Each row has a name. Each question is about the rows just above it.

j46: [113 145 137 146  96  71  71 104 195  79 179  87  79 162 154  96 179 179
  71 195  96 145  96 113 195  79 154 146  96 162 145 187 187 179 195 137
 154 204 129 187 179  71 187  88 154 129 121 154 179 204 104 179 129 168]
j24: [127 126 126 127 127 126 125 126 128 126 127 125 124 126 126 126 127 128
 127 127 126 126 126 127 126 127 127 127 125 125 126 127 144 109 125 177
 118 150 172 109 109 174 114 165 178  97 157 168 139 140 116 129 172 101]
j326: [127 126 126 127 127 126 125 126 128 126 127 125 124 126 126 126 127 128
 127 127 126 126 126 127 126 127 127 127 125 125 126 127 129 129 130 125
 127 130 124 130 129 120 130 122 126 126 124 126 129 130 124 129 124 125]
j395: [173 124 103 152 181 160 104 146 186 139 137 125  90  89 131 132 151 179
 181 116 160 124 146 180  81 195 159 145  90  82 124 130 144  96 116 194
 110 151 187  95  96 195 102 181 194  82 166 180 137 137 111 123 187  90]
j333: [127 126 126 127 127 126 125 126 128 126 127 125 124 126 126 126 127 128
 127 127 126 126 126 127 126 127 127 127 125 125 126 127 127 126 127 128
 126 128 128 126 126 127 126 127 128 125 127 128 127 127 125 127 128 125]
j298: [113 145 137 146  96  71  71 104 195  79 179  87  79 162 154  96 179 179
  71 195  96 145  96 113 195  79 154 146  96 162 145 187 187 179 195 137
 154 204 129 187 179  71 187  88 154 129 121 154 179 204 104 179 129 112]
Number of entries in [127 126 126 127 127 126 125 126 128 126 127 125 124 126 126 126 127 128]: : 18
How many entries does [113 145 137 146  96  71  71 104 195  79 179  87  79 162 154  96 179 179
  71 195  96 145  96 113 195  79 154 146  96 162 145 187 187 179 195 137] have? : 36
Count the entries of [127 126 126 127 127 126 125 126 128 126 127 125 124 126 126 126 127 128
 127 127 126 126]: : 22
Count the entries of [113 145 137 146  96  71  71 104 195  79 179  87  79 162 154  96 179 179
  71 195]: : 20
Number of entries in [113 145 137 146  96  71  71 104 195]: : 9
Number of entries in [173 124 103 152 181 160 104 146 186 139 137 125  90  89 131 132 151 179
 181 116 160 124 146 180  81 195 159 145  90  82 124 130 144  96 116 194
 110 151 187  95  96 195 102 181 194  82 166 180 137 137 111 123 187  90]: : 54
How many entries does [173 124 103 152 181 160 104 146 186 139 137 125  90  89 131 132 151 179
 181 116 160 124 146 180  81 195 159 145  90  82 124 130 144] have? : 33

j505: [124  87 122  50 138  51 105 121  69]
j298: [150  95 140  63 153  65 114 136  79]
j24: [137 120 177 108 159 122 143 129 104]
j326: [ 97 116 170 103 143 128 144 104  85]
Count the entries of [124  87 122  50]: : 4
How many entries does [137 120 177 108 159 122] have? : 6

j505: [126 124 120 133]
j326: [ 85  60 110 139]
j270: [126 127 123 129]
Count the entries of [85 60]: : 2
Number of entries in [ 85  60 110 139]: : 4
Number of entries in [126 127 123]: : 3
How many entries does [126 127 123 129] have? : 4
Count the entries of [126 124 120 133]: : 4
Count the entries of [126 124]: : 2
Number of entries in [126]: : 1

j270: [146 150 135 131 123 143 136 112]
j333: [146 150 101 131 123 143 136 112]
j46: [148 163  70 102 120 143 128 127]
Count the entries of [146 150 101 131 123 143 136]: : 7
Number of entries in [146 150]: : 2

j270: [132 104 106 128  84]
j298: [128 132 129 126 122]
j505: [179 149 166 180 127]
j267: [179 149 166 191 206]
j395: [192 124 121 160 138]
j880: [119  67  59 153  88]
j870: [128 132 129 129 129]
j333: [103  47  78  99 157]
j24: [131 126 132 129 129]
j46: [128 132 129  94  78]
j369: [195 135 166 131 150]
Count the entries of [128]: : 1
Count the entries of [103  47  78  99]: : 4
Count the entries of [131 126 132 129 129]: : 5
Number of entries in [192 124]: : 2
Number of entries in [132]: : 1
Number of entries in [119  67  59 153]: : 4

j270: [ 70 138 111 123 138 125]
j46: [ 70 138 111 123  91 125]
j369: [ 70 138 111 123 138 138]
j267: [ 70 138 111 123 143 111]
Number of entries in [ 70 138 111 123 138]: : 5
Count the entries of [ 70 138 111]: : 3
Number of entries in [ 70 138 111 123 138]: : 5
How many entries does [ 70 138 111 123 138 125] have? : 6
Number of entries in [ 70 138 111]: : 3
Count the entries of [ 70 138 111]: : 3

j24: [ 91 123 116 173 124 156 123 129 116 101 136 104 108 102 131 121 162 150
 118 163 130 186 113 130  86 135  97 170 143 122 142 114 150 125 131 112
 102  85 122 143 161 122 126 129 157 144 114]
j270: [114 110 127 155  90 141 117 121  94 126 115  90  68 115 187 141 145 142
 119 135  99 141 147 131 162 158 141 157 132 112 169 142 135 158 112 101
 118 119 144 149 174 139 168 108 126 130 119]
j298: [123 156 132 144 134 106 109 120 156 136 129 135 159 132 103 131 158 158
 130 110 128 127 109 137  95 160  88 102 115 129  99  87 116 122 156 132
 102 156  81 115 117 143 103 162 121 142 108]
j395: [123 165 132 144 134 106 109 141 156 136 129 135 159 113 103 131 158 158
 130 110 128 127 109 137  95 160  88 102 115 129  99  87 116 122 156 132
 102 156  81 115 117 143 103 162 121 142 108]
j369: [118 103 138 156 190 123 165 146 132  95 122 143 138 126 108 132 123 104
 135 135 140 122 130 119 109 154 139 134 131 164 115 122  92 100 156 134
 130 124 122 125 153 103 117 166 143 141 128]
j46: [135 147 172  93 149 103 147 129 124 122 135 149 148 155  94 114 109 134
 163 107 140 120  97 116 115 114 130 114 130 151 106 106 121 119 143 149
 133 138 122 114  91 128  99 144 128 118 115]
j870: [141 123 131 143 140 124 126 144 151 144 121  97  96  88 128 140 163  98
 123 155 100 173 166 145 110 124 124 157 117 116 124 190 109 143 118 127
 100 151 127 112 139 111 100 165  91 199  88]
j880: [136 172 141  95  94 103 110 123 124 140 130 129  97 127 109 135 167 143
 144 116 112 169 135 154  73 115 116 150  99 113 135 129 143 163 122 111
  83 154 103 143  97 139 126 137 128 153  84]
j267: [136 141 105 137  65 154  90 110 158 178 131  92 132 107 156 117 158 165
 115 133 110 135 118 146 151 119  95 104 131  75 115 120 166 139 108 124
 128 141 123 101 122 153 113 115 106 119 132]
j505: [113 117 113 137 125 154 142 113 132 116 134 144 161 140 113 103 119 152
 131 136 153 122  89 123 118 118 114 113 145 128 114  81 159  93 137 131
 150  95 132 121 127 128 118 118 169  77 159]
j326: [135 147 172  93 149 103 147 129 124 122 135 149 148 155  94 114 109 134
 163 107 140 120 123 116 115 114 130 114 130 151 106 106 121 119 143 149
 133 138 122 114 140 128  99 144 128 118 115]
Number of entries in [118 103 138 156 190 123 165 146 132  95 122 143 138 126 108 132 123 104
 135]: : 19
Count the entries of [135 147 172  93 149 103 147 129 124 122 135 149]: : 12

j46: [170 127  96  97 100 103  81 175 177 164 168 184 183 140  87 171]
j298: [157 193  91 146 185  77 129 172 133  97 181  77  73 169 152  84]
j505: [144 139 127 192 110 154 171 165  78  81 173  88  83 181 131  75]
j395: [178 101 111 127  75 132 101 179 124 153 166 175 178 149  83 161]
Count the entries of [157 193  91 146 185  77 129 172 133  97 181  77  73 169 152]: : 15
Count the entries of [178 101 111 127  75]: : 5
How many entries does [157 193  91] have? : 3
How many entries does [157 193  91 146 185  77 129 172 133  97 181  77  73 169 152  84] have? : 16
Number of entries in [144 139 127 192 110 154 171 165  78  81 173  88  83 181]: : 14
Number of entries in [178 101 111 127  75 132 101]: : 7

j333: [ 86 108 180 113 121 116 117 108]
j505: [ 98 105 159 138 147  72  95 120]
j326: [146 120 154 130  88  89  62  85]
j46: [128 114 152 134 128  75  74  92]
j270: [ 92 115 178  96 142 126 120  66]
j24: [ 67  97 190 131  84 114 123 171]
j395: [ 67  97 191 132  84 114 124 172]
How many entries does [146 120 154] have? : 3
Number of entries in [ 67  97 190 131  84 114]: : 6
How many entries does [ 86 108 180] have? : 3
How many entries does [128 114 152 134 128  75  74  92] have? : 8

j46: [155 142 134 146 109 146 117 125 134 133 140 124 114 119 104 117 141 123
 108 172 117 123 113 109 168 125]
j267: [144 150 148 131 136 143 112 135 152 117 126 151 102 103 137 124 122 150
 120 122 142 112 135 118 145 141]
j326: [155 142 134 146 109 146 117 125 134 133 140 124 114 119 104 117 141 123
 139 139 112 117 112 138 160 107]
j369: [155 142 134 146 109 146 117 125 134 133 140 124 114 119 104 117 141 123
 108 172 117 123 113 109 168 110]
j395: [132 130 162 117 120 164  90 123 130 126 144 136 108 110 135 152 139 136
 138 131 142  89 121 134 160 135]
How many entries does [155 142 134 146 109 146] have? : 6
Number of entries in [155 142 134 146 109 146 117 125 134 133 140 124 114]: : 13
How many entries does [155 142 134 146 109 146 117 125 134 133 140 124 114 119 104 117 141 123
 108 172 117 123 113 109 168 125] have? : 26
Number of entries in [144 150 148 131 136 143 112]: : 7
Count the entries of [155 142 134 146 109 146 117 125 134 133 140 124 114 119 104 117 141 123
 108 172 117 123 113 109 168 110]: : 26
Count the entries of [144 150 148 131 136 143 112 135 152 117 126 151 102 103 137 124 122 150
 120 122 142 112 135 118 145 141]: : 26

j880: [ 74 138 165  88 199  86 146 199  64 128 138 153 167  62]
j298: [ 74 138 165  88 199  86 146 199  77 187 190 165  89 162]
j46: [ 72  65  97 125 143 171 132 199 163 146  68 163 131 199]
j505: [120  58  75 115 117 171 105  73 178  93 161  82 156  83]
j270: [167 163  91 118  72 103 177 110 137 126 126 122  97  65]
Number of entries in [ 74 138 165  88 199  86 146 199  77 187 190 165  89 162]: : 14
Count the entries of [ 72  65  97 125 143]: : 5
How many entries does [ 74 138 165  88 199  86 146 199  64 128 138 153 167  62] have? : 14
Count the entries of [ 72  65  97 125 143 171]: : 6
Number of entries in [167 163  91 118  72]: : 5
Number of entries in [ 74 138 165  88 199  86 146 199  64 128 138 153 167]: : 13

j395: [184 113 184 143]
j870: [105 200 143  80]
j46: [107 113 183 193]
j270: [184 113 184 162]
j24: [107 113 123 193]
How many entries does [184 113 184] have? : 3
How many entries does [105 200 143] have? : 3
Number of entries in [184 113 184]: : 3
Count the entries of [107 113 183]: : 3
Count the entries of [107 113 123 193]: : 4
How many entries does [105 200 143  80] have? : 4

j24: [126 121 148  75  66 100 102 134 103 166 127  71 142 116  87 174 166 128
 166 121  88 127 129 115 163]
j369: [ 80 181 129 148 170 130 109 141  93  72 112 172  90 183 172 132 139 171
 114 177 173 174  82 169  78]
j395: [184 110  76  63  67 128  82  70 137 143  64  77 189 106  94 171 162 115
 153 113  94 118 185 119 142]
j505: [161  78 116 159 168 116 178 118 137 184 152 160 146  76 124 109 107  85
  90  84 123  85 158  90 182]
j333: [111 148 113 174 139  61 189 108  78 182 145 107 112 144  76 144 151  67
  75 154  76 154 111  63 187]
Count the entries of [111 148 113 174 139  61 189 108  78 182 145 107 112 144  76 144 151  67
  75 154  76 154 111  63 187]: : 25
How many entries does [126 121 148  75  66 100 102 134 103 166 127  71 142 116  87 174 166 128] have? : 18
Count the entries of [184 110  76]: : 3
How many entries does [ 80 181 129 148 170 130 109 141  93  72 112 172  90 183 172 132 139 171
 114] have? : 19

j267: [204 131 155 153 110 165 104 129  92 162 166 103 118 166 126 120 166 122
 146 127 136 131 138 152  86 163  97 134 114 155 139 179 159 132 140 116
 199 120]
j880: [180 112 180 172 121 118  94 111 153 191 152 111 152 110 157 118 177  90
 161 152 121 139 174 128 107 127  93 163  88 120  98 163 117 129 132 165
 121 166]
j870: [188 157 120 167 112 154 140  88 149 142 120 138 165 160 123 119 116 125
 207  98 156  97  67 120 140  95 110 143  91 143 120 119 172 135 129 131
  92  87]
j298: [126  68 175 156 179 154 133 151 160 153 124 119 101 137 153 181 171 151
  65 153  87 146 151 138  85 109 125  83 135 145 141 164 108 153 108 134
 108 130]
Count the entries of [188 157 120 167 112 154 140  88]: : 8
How many entries does [204 131 155 153 110 165 104] have? : 7

